A small network was shown many inputs. Here are its activations along a few directions, one row for each input.
In each table, some parts of the input vary, and every possible input appears once, in random order.
A made-up example of a description, with smaller parts first: one of 2 separate values, together with either a single point or one of 11 places along a line or (one of 5 places around a ring, together with one of 6 places along a line).
Shared parts are said once, and a part with two or three values counts as separate values.

Other details of the inputs shift rows strongly along two fixed directions, in all tables alike. That doesn't count.

A family of inputs:
R1: [-11   3  13 -64   5  -2  26 -12 -37  17  81]
R2: [ 11  37   6 -61  20 -11  32 -36 -42  28  40]
R3: [ -5 -14 -23   0 -22 -18  26  29  -4   7  50]
R4: [ -8   3 -17  34 -27  27  15  20  33 -22 -29]
R5: [ 13  10 -16  27  22  -4  -5   2  31   3 -25]
R6: [ 10  10  -1 -53 -11 -20   7 -12 -69  28  60]
R7: [ -5  -4 -10  35 -10  14   7  -4 -13  -2 -25]
R8: [ 31  -5  50 -49  14 -28  10 -35 -64  42   1]
R9: [  34   13   40   12   42    6  -44  -28   59   -7 -112]
R10: [  13   23   42   34   44   -9  -58  -19   43  -16 -107]
R11: [ 30   9  -7 -54 -11   0  27 -14 -43  24  30]
R12: [ 30  33   7 -52  26 -16  -7 -41 -63  35  18]
R13: [-15 -17  -3  20   2  13   6  28  23  -1  31]
R14: [-16 -24 -27   9 -60   6  24  40  11 -24  27]
R15: [-34   3 -30  32 -33  -5  24  37  33 -48   8]
R16: [  32    0    0   44   52   12  -70  -52   34   -4 -100]
R17: [-33 -38 -24 -14 -82   8  47  56 -16 -14  79]
R18: [  6  11  -4 -68   0 -27  25 -21 -41  19  67]
R19: [  4 -20  -4  50  24  21 -52 -17  31 -15 -66]
R20: [-20  19 -12  34 -17   9   2  15   0 -16 -12]
R21: [ -9   6  11  18  26  24 -45  -8  12  -9 -21]
R22: [-41 -35 -17  33 -61  37  20  59  35 -35  26]
R23: [-17  -3  -7  15  -6   5 -27  10   4 -12  -1]
R24: [ 23   2   1 -22  41  -7 -16 -20   2  30  13]
R25: [-55 -54 -16  57 -64  27  21  59   0 -33  34]
R26: [  4  -9 -16  59   6  12 -25  -7  22 -20 -68]
R27: [ 28  23  14 -72  59 -12 -19 -60 -20  30  17]
R28: [ 27  27  52 -72  45 -37   4 -42 -22  28  -4]
R29: [-39 -11 -32  62 -50   3  46  64  33 -24  25]
R30: [ 11   2  32   7  25 -26  -1   6  30  12 -36]
Description of these inputs: one of 5 separate values, together with either a single point or one of 5 places along a line.
Changing only the choice among 5 separate values turns R28 into R8. The same change can be made to R15. Which row results?
Answer: R26
Which other rows agree with R14 in the choice among 5 separate values? List them by row number.
Answer: R4, R9, R11, R17, R22

A family of inputs:
R31: [-30  -2 -45  57  -1  20 -30  27  67 -48 -20]
R32: [-23   3  -4  69 -22   2   4  41  66 -37 -55]
R33: [  9   9 -10 -44 -17   8  35  -7 -53  31  61]
R34: [ 38   9  27 -47  27  -9   3 -30   0  28 -15]
R35: [-10  -5 -21 -15   8  12   5   5  -3   5  52]
R36: [-20 -29 -15   8 -37   7  24  28 -35   2  53]
R37: [ 17  11  35 -16  39   2 -23 -27   9   4 -43]
R38: [-22 -29  -2   0 -62 -17  53  53   2  -8  42]
R39: [  1   7 -19  49   7  24 -20   0  34 -12 -41]
R40: [ 13   0  19  11  24 -10  -6  -4  17   4 -41]
R41: [  3  -2 -25  21  -4   3 -15   1  -1  -8 -13]
R42: [ 33   4   0  10  52  16 -38 -40   5  17 -44]
R43: [-13  -3  12 -11 -19 -28  28   9 -28   5  22]
R44: [ 24   9  -8 -10  60  18 -51 -40  34  13 -17]
R45: [ 17  13  11 -19   7 -29   2  -8 -14  10 -13]
R46: [ 32   2  35 -31  37 -19 -18 -33 -12  32 -24]
R47: [ 30  16  -7 -27  30   3  -3 -47 -29  28   5]
R48: [ 20  21  20 -16  62  -4 -24 -25  36   4 -24]
R49: [ 37  13  -2  -2  50  28 -32 -44  19  11 -47]
R50: [ -6 -10  17  21   2  -9   1  14  14  -6 -26]
R51: [-46  -9   5  31 -52   0  24  55  18 -34   6]
R52: [-34 -47 -32  25 -74   4  38  59 -14 -12  63]
R53: [ 12  12   7 -63 -25 -26  46   4 -43  18  46]
R54: [ 14  11 -25  15   9  19 -22 -13  25 -14 -37]
R55: [  4  21  10  23   9   3  -2   4  44 -12 -54]
R56: [ -5  -2 -23  52  10  14 -22  -6  26 -18 -42]
R57: [ 17  33  15 -11  61 -11 -27 -38  37   0 -29]
R58: [-15   1  20 -52 -29 -22  42   3 -53  11  58]
R59: [-13   2   9  33  -5 -10 -22  14  33 -32 -50]
R60: [  9 -20  -3  -4  -4   6 -10  -7 -21  16  20]
R61: [ -4   0  11 -37 -25 -35  48   6 -50  21  50]
R62: [-16  13   6 -34 -12 -20  38  23 -15   9  71]
R63: [-63 -27 -13  24 -94 -12  47  83   5 -52  42]
R64: [-15 -21  18  27 -14  -4 -10  23  32 -19 -28]
R65: [  6  -7 -18  43  13  26 -20  -1  37 -14 -40]
R66: [ 28  -4  28 -61  10 -30  20 -19 -45  46  29]
R67: [ 29  11  -3 -27  27  -4 -25 -39 -42  25   3]
R68: [-33  -3  10  55 -22   0  -5  38  39 -33 -39]
R69: [-39 -18 -42  39 -62  18  37  44  15 -36  28]
R70: [ 35  26  17 -42  25 -26   0 -31 -16  22 -17]
R71: [ 34   9  44 -59  42  -9 -22 -46 -18  33 -17]
R72: [ 33  14  45 -37  55 -10 -23 -45 -17  29 -31]
R73: [ 28  20  -1  14  47  13 -38 -39   1  20 -44]
R74: [ 38  31  33 -30  52 -20 -14 -42 -17  39 -36]
R75: [  0   7   8 -51 -29 -24  59   4 -41  16  54]
R76: [ 17  19  32 -18  39 -16 -20 -41  -7  12 -35]
R77: [ 11   6  -3 -62  -5   1   4 -24 -69  24  54]
R78: [ 19  13  13 -48  19   4  -4 -37 -69  43  41]
R79: [ -8  -7   6 -32  -5 -16  20  18   8   5  50]
R80: [-17   1 -26 -50 -13  -6  38   1 -48  19 104]
R81: [-38 -17  -9  43 -54 -19  19  57  19 -39  -5]
R82: [  9   6 -28  41   7  16 -29  -4  36 -22 -48]
R83: [-34   0 -33  26 -14  17   5  31  23 -18  37]
R84: [ 15  -6   5   5  27  28 -49 -30  18   0 -36]
R85: [-49 -20 -22  24 -67  21  29  52 -17 -24  54]
R86: [ 18 -13 -11  -1  -1  12  -5  -9   1  12   7]
R87: [  7  -2   3   7  27  30 -34 -23   6  -4 -26]
R88: [ -2   3 -10  44  13  18 -30  -4  13  -6 -34]
R89: [ 25  14  -1  13  53  10 -45 -52  -1  11 -49]
R90: [-14 -11   1  51 -14   2   8  35  56 -31 -45]
R91: [-13  -8 -17  23 -17  11 -19  10  -3 -21  -3]
R92: [ 18 -14   9 -38   7   6 -11 -27 -46  31  36]
R93: [  1   1   8  28   6   8   2  14  53 -22 -53]
R94: [  6   9  27 -52  -9 -31  35  -2 -66  40  50]
R95: [ -8   1   4 -22 -31 -25  51  14 -25   6  38]
R96: [-10 -21 -28  58 -20  33 -18  23  66 -34 -41]
R97: [  4  17   6 -76  -5 -34  34   0 -43  22  87]
R98: [-13 -18  -7  41  -2  26 -22  10  15 -19 -17]
R99: [-33 -14 -23  74 -16  24 -24  19  40 -45 -37]
R100: [-64 -32 -34  38 -81  18  35  59  -6 -44  53]
Changing only one part turns R44 into R79. The same change can be made to R36. Which row results?
Answer: R50
Describe the family of inputs behind these rows.
Answer: one of 2 separate values, together with one of 5 places along a line, together with either a single point or one of 6 places along a line
Change only the choice among 2 separate values in R42. List by row number the other rows that result.
Answer: R40
Which other rows agree with R74 in the choice among 2 separate values and the place on the line of 5? List them by row number.
Answer: R32, R51, R55, R62, R68, R94
Change only the place on the line of 6 in R60. List by row number the other rows that result.
Answer: R52, R84, R86, R92, R96

A family of inputs:
R101: [-13  27  38 -15 -38 -39  44  12 -38  -5 -22]
R102: [ 20  -9  51 -84   4 -57  56  11 -22  43  53]
R103: [-43 -52  -8  78 -59  51 -14  47  29 -45 -33]
R104: [-50 -39 -25  96 -43  11 -29  52  32 -43 -16]
R105: [ 37  34 -16   4 101  19 -60 -79  36  13 -57]
R106: [ 16  15  -7 -82  10  -4  10 -22 -60  23  77]
R107: [  20   -3   50 -104  -13  -52   60    8  -20   32   62]
R108: [ -9 -22  -4   0 -37   1 -13   2 -52   5  15]
R109: [ 13 -25  28 -51   7  16   7 -25 -80  54  70]
R110: [ 68  33 -18  13  52  31 -46 -68  15  25 -95]
R111: [ -8 -14 -36  12 -19   1  26  -2 -37   7  46]
R112: [ -3 -20  18 -68  11  15  14 -12 -60  44  98]
R113: [ -3  -5   2 -58  10 -16  -5 -15 -64  38  87]
R114: [ 62  46 -20   3 100  26 -57 -68  52  29 -69]
R115: [  59    9   67   -6   72  -35  -28  -40   43   29 -104]
R116: [ -7 -13 -36   5 -43  12  30  -3 -45  -4  25]
R117: [-30  40  27 -34 -21 -41  42  25   5 -22  20]
R118: [-15  -7 -22  -7  -4   2   7  19 -18  -3  50]
R119: [-32 -25 -32  91 -29  18 -16  48  33 -46 -31]
R120: [-17  27  39  -4 -16 -48  42  18 -26   4  -1]
R121: [-20   5 -62  59 -31  35   4  43  85 -48 -10]
R122: [-54 -35 -16  53 -38  50 -15  50  67 -56   8]
R123: [ 16 -25  46 -29 -42 -39  49  24 -13  11 -17]
R124: [-24  -9 -14 -18 -19   0 -15   9 -13 -10  56]
R125: [ 71  38 -13  21  86  24 -55 -73  28  37 -86]
R126: [-47 -11 -59  61 -36  28   5  36  66 -65   7]
R127: [-34 -30 -35  78 -61  25  -4  53  15 -56 -37]
R128: [ 27  69  54 -12  97 -34 -39 -52  43   8 -96]
Changing only one part turns R102 into R115. The same change can be made to R128. Which row results?
Answer: R120
Describe the family of inputs behind these rows.
Answer: one of 4 places along a line, together with either one of 2 separate values or one of 5 places along a line
Which other rows agree with R123 in the place on the line of 4? List them by row number.
Answer: R101, R103, R108, R110, R116, R127
